Each row below holds a small network's activations on one input, seen along a few directions.
Each table varies a few parts of the input and shows all the possible inputs, shuffled.
A made-up example of a description, with smaller parts first: line(4) and (point or ring(11) or (values(3) and ring(5))).
Shared parts are said once, and a part with two or three values counts as separate values.

Table:
r1: [  2  17  -4 -32   4 -34 -20 -11   0  -5  12 -30 -26  11  14 -17]
r2: [  0 -11   2  24  -4  26   5   7   7  10   1   6  15  -5   1  18]
r3: [ -6 -13   0  20  -8  32   3  12   3  -5  -7  26  17  10 -18   8]
r4: [ -7  11  17 -24  -6 -13 -19  -2  -3  -8 -13   8 -11   6   0   2]
r5: [  8 -23  -6  23 -12  31  16  15   2 -12   8  18  22  15 -31   5]
r6: [  8   0  13 -20  -9  28   4   0  -1  -4 -15  25  17   4 -28  17]
r7: [ -8 -14  -3  20  -8 -11  -7  13   2 -14  10   0  -5  16  -4 -11]
r8: [ 17   5  -7 -29  -2  10   2 -10  -2  -5  11 -13   3   7 -12  -4]
r9: [ 15   2  15 -16  -6  21   5  -7   4  10  -7   7  15 -12  -9  26]
r10: [  7  13   9 -23  11 -31 -11 -21   2  15   7 -16  -9  -5  32  -2]
r11: [ 24 -10   7 -17 -13  27  16   3  -2  -9  -1  18  22   8 -41  12]
r12: [ 22   1   7 -19   6  11  11 -19   2  16   4  -1  19  -7   5  11]
r13: [  8   1  11 -21 -11 -14  -7  -1  -4 -13   2   1  -5  11 -14  -3]
r14: [-21  -4   3  15  -4 -10 -20  11   3  -7  -5   8 -12  11  10  -8]
r15: [ -9  -3  -5  16  14 -28 -11  -5   4  16  15 -17  -7   1  42 -12]
r16: [  1  -9 -21  12   1  12   1   3   4  -6  20 -14   4  13  -1 -12]
r17: [  6 -12  -7  20   8  15  11  -4   5  16  12  -2  19   0  16   2]
r18: [ -1  14  18 -21  -3 -20 -17  -9   4   7  -4 -10 -12 -10  18  11]
r19: [-27  11 -24  45  19  -1  41  15 -18  -3 -31  14 -16 -40 -11 -14]
r20: [-15  -1   5  19   0 -16 -18   6   7   8   3 -11 -13  -4  28   2]
r21: [-14   2 -18   8   7 -31 -21   3   5  -6  20 -31 -24  15  23 -27]
r22: [ -9  24 -12   3  16  -4  38   3 -23   0 -40  14 -13 -46 -21  -7]
Describe the family of inputs behind these rows. -> values(2) and (point or line(10))
Changing only the values(2) part turns r2 into r9. The same change can be made to r14. Which row results? -> r4
Change only the values(2) part in r1. List by row number the other rows that result. -> r21

Table:
r23: [-20  11  -7   4  -3   1  11  11 -18 -23 -25  18 -12 -15 -26 -12]
r24: [  5   4   7 -32   7 -15 -26 -13   9   3  14 -21  -5  12  19  -4]
r25: [-14   6  -8  20  -3 -16  -1   4   0  -1  11 -24 -19  -9  22  -6]
r26: [ 10   2   7 -19  -3 -11 -22 -15  11   3  15 -24  -4   4  16   4]
r27: [ 22   8   9 -25   5   9  15 -12   3  18  -5   4  11 -12 -13  23]
r28: [ -8   8   1  18  16   9  21 -11  -4  14 -16  13   7 -27  17  10]
r29: [  7 -17  -1   6 -15  19  -9  13  12 -14  16   6  13  36 -25   4]
r30: [  1  12  -8   9  17  -1  27  -3  -3  17 -16   5  -2 -30  -5   8]
r31: [ -7 -25 -23  44   4  20  13   9   2  -6  19   3  15  13   3 -16]
r32: [ 16   6   6 -34  -8   8   8   2 -10  -9 -13   6   4  -5 -31   6]
r33: [-15 -14 -17  40  -2   9   4  23   4 -14   5   7  -1  18 -16 -10]
r34: [10 -7 20 -6 -8 19 -7 -2  7 17 -4 12 22 -4  9 23]
r35: [-10   1   6   8   5 -53  -4   1  -8  -5   1  -1 -20   2  17 -21]
r36: [  3   6  11 -30 -15  12  -1   0 -12 -22 -14  16   1   5 -34   1]
r37: [ 14 -29  -6  10 -11  30   1  -3  10  -6  30   2  29  32  -6  -3]
r38: [  9   3   8 -14 -14  -5 -15  -7   8  -3  23 -22  -5   8  14   9]
r39: [-10  -3   3  27   4   8   5   8   1  17 -14  12   8 -21  17   9]
r40: [ 11  -3  21 -24  -6 -44 -16  -9  -1  -5  11  -2  -8  20   9  -9]
r41: [ 11   4  19 -16   3  20   9 -21   1  14  -7  11  21  -9   9  24]
r42: [ -6  10 -11  -1   3  -3  20  13 -16  -9 -24   8  -9 -23 -23  -8]
r43: [  0  -5  13 -11 -17  16 -13   8   7 -16  -6  16  -1  19 -27  12]
r44: [-23  -1  -3  23  -5   5  -1  19   0 -17 -17  18 -15   0 -19  -3]
r45: [ 17 -24   4   9 -10  22  -5   6   9  11  19   0  26  15  -1  14]
r46: [ 23  12   6 -32   1  12  19 -15  -8   2  -9   5   9 -10 -19   7]
r47: [ -4 -20 -13  41   4  12   7  17   2  11   8   2  12  -2   7  -1]
r48: [-12   5  -9  15   8 -21  -7  -3   3   4   3 -25 -19 -13  24 -10]
r49: [  4  13  -1 -35  -1 -14 -34 -11   6   4  13 -14 -10  23  20  -6]
r50: [-19  16 -16   0  10 -24 -19   0  -2   7  -1 -16 -25   7  28 -20]
r51: [-18   7  -8   2  19 -24 -12  -1   1   5   2 -22 -20  -5  27 -18]
r52: [  3  16 -10   2  13   2  31  -5 -14   3 -19   6  -5 -28 -11  -7]
Changing only one part turns r34 into r39. The same change can be made to r38. Which row results? -> r25
Describe the family of inputs behind these rows. -> values(2) and (point or line(4) or ring(10))
Change only the values(2) part in r32. List by row number the other rows that result. -> r42

Table:
r53: [-8 -5 -4 13 -2  4  0  9  0 -6 -2  9  0  8 -7 -4]
r54: [ 3 -9 -3  7 -6  5  2  6  0 -5  7  1  5  7 -7 -2]
r55: [-10  -1  -7  18   2   5   4   8  -1  -2  -5   0  -4  -8  -1  -2]
r56: [  7 -10   0   3   0  11   2  -2   6   2   9   0  11   7  -2   4]
r57: [ 7 -3  3 -5 -5 16 -1 -4  3  3  5  3 12  6  0  8]
r58: [  9  -2  11 -12  -5   6  -4  -1   3   5  -2   5   8   2  -5  12]
r59: [  0   6  -8   5   7   1  14   1  -5   5  -7   2  -1 -12  -4  -1]
r60: [ -8   3   0  13   6  -5  10   0  -5   4  -9   5  -2 -15   7  -1]
r61: [  6   5   7 -14  -6   5   3  -3  -2  -6  -4   5   1   0 -15   7]
r62: [  3   3   1 -12   0   6   5  -2  -6  -5  -8   6   2  -4 -12  -1]
r63: [-10  13  -1 -15   9 -53 -34 -12   5   6  18 -37 -31   8  47 -20]
Describe the family of inputs behind these rows. -> point or ring(10)
Start at r54 and move only the ring(10) part, one step at a time. The first step leads to r56. Which rows follow, in order? -> r57, r58, r61, r62, r59, r60, r55, r53

Table:
r64: [  6  -3  -2 -20 -11   2 -15   2   3 -16  12  -5  -2  26 -16  -7]
r65: [-46   7 -29  51  22 -55 -14  13  -3   0   5 -28 -45  -8  49 -41]
r66: [  9 -18  12  -8 -14  -4 -30  -1  15  -4  27  -7   8  37   9   3]
r67: [ -3  13   9 -24  -6  -1  -8   1  -4  -8 -16   6 -10  -3 -14   4]
r68: [  6  -4  -5  16   7  24  15  -3   5  19   1  -1  17 -15   7  15]
r69: [  7  25  12 -40   9 -54 -11 -20  -6   8   0 -26 -27 -15  25  -7]
r70: [  8 -26   3  28 -10  29  13  12   4   0   7  20  28   9 -16  12]
r71: [ -4   5  -1  15  -1  33  37  12 -13  -6 -36  34  10 -30 -41  15]
r72: [  6   5   5 -21   1 -12 -28 -17  12  13  22 -29  -4  11  36   2]
r73: [  6   9   6 -16  10   2  12 -13  -7   9 -14  13   8 -11   1   3]
r74: [  5 -12 -11  18  -6  35  29  13  -7 -13  -8  22  18  -2 -41   2]
Describe the family of inputs behind these rows. -> point or line(10)
Start at r69 and move only the line(10) part, one step at a time. The first step leads to r72. Which rows follow, in order? -> r66, r64, r67, r73, r68, r70, r74, r71

Table:
r75: [ -4 -11  16 -23 -19 -33 -55   7  13 -16  25 -14 -12  52  10  -9]
r76: [ 38  -6  37 -32 -11  26   7 -23   7  22  -1  12  38  -8  -2  43]
r77: [ 33  -7   8 -38  -4  45  -2 -14   9  15   6   4  35  13 -14  22]
r78: [-18  -9 -15  31  17 -29   7   0  -6  -4   7 -12 -13  -5  26 -32]
r79: [ 12  28  12 -50   1   2  27  -2 -21 -15 -36  21  -7 -21 -50   7]
r80: [-23   5  -3  33   3  31  24  11  -9  -2 -33  38   4 -20 -18  10]
r81: [  7   1   1 -26 -10 -14 -29 -15  12 -12  39 -33 -11  37  16  -7]
r82: [-29   7 -15  34  14 -23  -9  11   3   1  -6 -23 -29 -22  24 -13]
r83: [-20   6 -20  28   7 -26  -2  12 -11   3   2 -20 -21 -14  29 -24]
r84: [-13  -2 -21  40  20 -30   6   8   5  15  11 -17 -18  -2  28 -19]
r85: [ -5  -7 -15  30  -6  29  29  20 -14  -3 -13  19  13 -18 -22   1]
r86: [-15  -6 -10  34   1  33  24  19  -1  -4 -21  15   4 -27 -27  13]
r87: [ -3  39   2 -49   8 -56  -9 -16 -16  -9 -21 -15 -43 -19   0 -20]
r88: [ 28 -12   5 -22 -26  40  -2  -7  10 -19  21   4  23  31 -34  13]
r89: [-39  17  -9  31  15 -24  -6   4  -4   3 -20   0 -28 -16  34 -16]
r90: [ 20   8  31 -36   2 -29 -22 -31  12  29  19 -22   3  -5  51  21]
r91: [ -3 -18 -10  33   5  24  35   8 -10 -10  -8  27  23  -9 -25  -6]
r92: [  3 -13 -18  43   7  24  34  16   0   8  -5  22  18  -6 -24   7]
r93: [ 18 -26  22 -21 -33  22 -26  15  10 -23  10  25  19  46 -40  12]
r94: [ 14   8   1 -41  10 -10 -32 -22  13  20  25 -31   2  15  38   0]
Changing only one part turns r79 into r87. The same change can be made to r91. Which row results? -> r78
Describe the family of inputs behind these rows. -> values(2) and (point or line(4) or line(5))
